A small network was shown many inputs. Here are its activations along a few directions, one row for each input.
Each table varies a few parts of the input and shows all the possible inputs, shuffled.
A made-up example of a description, with smaller parts first: one of 6 places along a line, together with either a single point or one of 9 places along a line or (one of 2 separate values, together with one of 8 places around a ring).
Shared parts are said once, and a part with two or three values counts as separate values.
(in the rows, 128 means zero)

Other details of the inputs shift rows strongly along two fixed directions, in all tables alike. That doesn't count.

A family of inputs:
R1: [ 46  98  94 129 117 135 103 112 102 135 137 116 220]
R2: [ 98 153 104 127  53 107 230 192  66 173 166 120 101]
R3: [223 164 140  79 184 120  41  84 199  94  74 111  46]
R4: [163 183 102 114 166 134  93 112 183 113 124 101 102]
R5: [103  94 147 129 137 134  66 117 162 109 113 153 184]
R6: [ 84 112 145 113 138 146  93 116  63 137 169 140 225]
R7: [ 70  86 151 108 124 131  86 117  67 138 133 133 215]
R8: [118 124 139 140 178 156  90  84 147 157 138 136 191]
R9: [205 156 111 133 191 125  81  79 220  48  62 103  55]
R10: [ 60  93 105  95 123 128 107 119 114 164 133 132 228]
R11: [124 154 104 122 137 124 121 126 151 119 137  97 106]
R12: [ 64  74 128 151 106 140  94 126 110 115 144 160 216]
R13: [159 126 131 130  64 114 186 192 123 143 136 154  56]
R14: [ 68  87 132 124 121 137  84 107  61 124 142 131 210]
R15: [174 155 144 127 132 120 104 129 188  99 118 149  83]
R16: [161 163 144 116  85 109 180 165  73 139 147 124  54]
R17: [119 126 122 140 128 133 179 146  96 118 150 137 161]
R18: [110 109 124 148  64 110 248 196  57 139 134 128  99]
R19: [159 131 130 136  92 127 205 159 114 191 123 131  50]
R20: [103 104 141 148 114 135 158 134 104 180 122 129 138]
R21: [145 139 136 145 113 135 133 157 135 118 158 151 125]
R22: [149 144 132 163 102 128 204 156 106 167 151 114  48]
R23: [174 154 130 117 174 117 119  99 184  83  93 128 103]
R24: [150 139 135 156  74 119 185 187 117 117 162 137  53]
R25: [126 144 109 114 124 119 119 132 153 131 106  98 108]
R26: [109 119 147 129 171 143  91  75 154 159 119 143 187]
R27: [149 140 120 149 103 115 220 169 102 106 142 116  61]
R28: [219 152 122  99 196 117  86  87 232  75  57 119  60]
R29: [108 117 147 109 165 136  57  89 113 105 141 121 178]
R30: [102  99 125 151 163 147  80  76 144 144 110 128 177]
Each input here is: one of 5 separate values, together with one of 6 places around a ring.
Changing only the choice among 5 separate values turns R24 into R27. The same change can be made to R21. Which row results?
> R17
Which other rows does R6 become when the place on the ring of 6 takes its other values? List them by row number.
> R3, R7, R14, R16, R29
Which other rows does R5 become when the choice among 5 separate values takes its other values? List them by row number.
> R7, R18, R20, R25

A family of inputs:
R31: [135 146 132 125 193 152  62  67 179 142 129 133 182]
R32: [ 67  83 103 145  77 117 182 172 134 138 131 158 182]
R33: [105 104 140  91 178 133  99  81 114 144 108 129 199]
R34: [ 98 141 130 137  72 107 176 170  62 120 158 108  91]
R35: [177 151  95 102 180 133  81  83 166 123  86  84  90]
R36: [ 85  95 137 108 164 130 104  84 109 150 100 122 208]
R37: [151 168 116 115 151 126  77 112 162  69 122  94  90]
R38: [ 88  74 148 138 123 145 110 123  73 121 153 176 230]
R39: [125 150 121 100 177 128  48  86 153  67 129 120 179]
R40: [151 120 126 149  84 135 166 175  74 126 154 141  92]
R41: [ 90  99 123 108 125 134  55 113 159 133 117 138 184]
R42: [173 171 142 154 134 129 140 118 167 162 123 105  32]
R43: [ 91  97 141 108 134 123  43  98 167 136 101 139 175]
R44: [139 127  90 145 124 116 214 141 143 128  91 107  82]
R45: [ 50 100 130 147 132 158 113 107  99 184 168 136 233]
R46: [146 100 128 167 143 133 143 128 173  76 107 157 131]
R47: [ 55  78 146 108 103 124 103 136 106 157 133 161 233]
R48: [185 128 144 141 151 142  71 107 172  81 103 133  81]
R49: [117  92 166 147 110 128 150 147  85 126 142 163 148]
R50: [150 139 125 127 119 112 160 121 119 155  92  91  42]
R51: [113 128 156 121 182 148  92  85 145 160 151 145 202]
R52: [ 81 121  99 148 113 118 176 153 118  80 145 126 170]
R53: [114 124 107 131  85 125 198 154  70 169 125  99  88]
R54: [156 154 110 162 182 140 135  98 227 119 107 125 108]
R55: [152 164 140 112 155 114  93 115 155  73 119 107 106]
R56: [166 148 112 103 167 128 110  90 150 126  86 105 106]
R57: [114 115 140 110  52 109 201 199  73 169 160 156 114]
R58: [157 163 110 134 166 148  95 105 162 154 140 110 111]
R59: [ 90 129 140 110 104 117 160 158  55 113 177 134 175]
R60: [172 153 100 112  87 116 130 170 147 137 126 117  48]
R61: [125 100 157 163  71 123 178 167  68 137 144 149  86]
R62: [111 139 146 156  87 130 220 170  74 197 168 134 112]
R63: [190 165 119 104 111 114 119 148 176 120 103 131  44]
R64: [196 137 165 132 126 126 150 148 123 101 130 154  61]
R65: [165 179  97 119 117 118 129 153 119  87 149  91  63]
Changing only one part turns R47 into R55. The same change can be made to R63. Which row results?
> R39
What is each input in this table made of?
> one of 5 separate values, together with either a single point or one of 6 places around a ring
Which other rows does R51 become when the choice among 5 separate values takes its other values? List them by row number.
> R33, R57, R59, R64
Which other rows does R65 become when the choice among 5 separate values takes its other values? List them by row number.
> R35, R40, R58, R60

A family of inputs:
R66: [166 130 130 118 153 119  94 112 192  84  91 138 102]
R67: [ 75  97 140 127 148 140  89 101  83 107 154 136 225]
R68: [182 142 153 121 102 120 124 152 127 129 120 125  32]
R69: [130 129 134 108 209 139  41  60 200 120 101 115 179]
R70: [ 87 107 126 111  94 115 143 151  67 126 148 136 172]
R71: [207 173 114 126 141 127 149 130 169 135 103 104  17]
R72: [171 153 125 115 177 131  96  95 188 126 104 107  95]
R73: [ 94 110 129 126 161 142  78  78 143 147 114 132 203]
R74: [ 88  97 123 122 161 147  83  85 127 154 122 136 221]
R75: [208 172 131 144 126 121 141 153 186  93 116 130  21]
R76: [ 85 100 125 127 159 143  82  83 127 154 120 138 219]
R77: [148 126 127 121 185 137  29  78 226  78  98 138 154]
R78: [ 89  88 141 159 110 134 165 145  82 122 157 154 178]
R79: [122 114 136 144  74 116 207 183  83 129 145 154 113]
R80: [ 69  97 117 118 133 131  92 114 101 116 132 120 206]
R81: [ 83  90 116 146  95 126 164 154 102 130 132 135 162]
R82: [126 145 116 129  68 117 177 181  78 132 164 123  85]
R83: [122 135 132 122  73 113 191 179  54 128 155 132 110]
R84: [ 89 122 131 127  98 130 135 154  71 131 171 139 177]
R85: [103 131 125 149  69 123 216 168  70 181 151 125 103]
R86: [192 183 126 132 137 118 149 127 177 131 103 102  13]
R87: [188 161 121 114 181 137  94  95 197 121  95 106  71]
R88: [120 143 126 140  91 118 204 165  95 169 147 117  86]
What is each input in this table made of?
> either a single point or one of 10 places around a ring or (one of 2 separate values, together with one of 6 places around a ring)
Which other rows does R66 become when the choice among 2 separate values takes its other values? List them by row number.
> R70
Which other rows does R67 become when the place on the ring of 6 takes its other values? List them by row number.
> R70, R80, R82, R83, R84
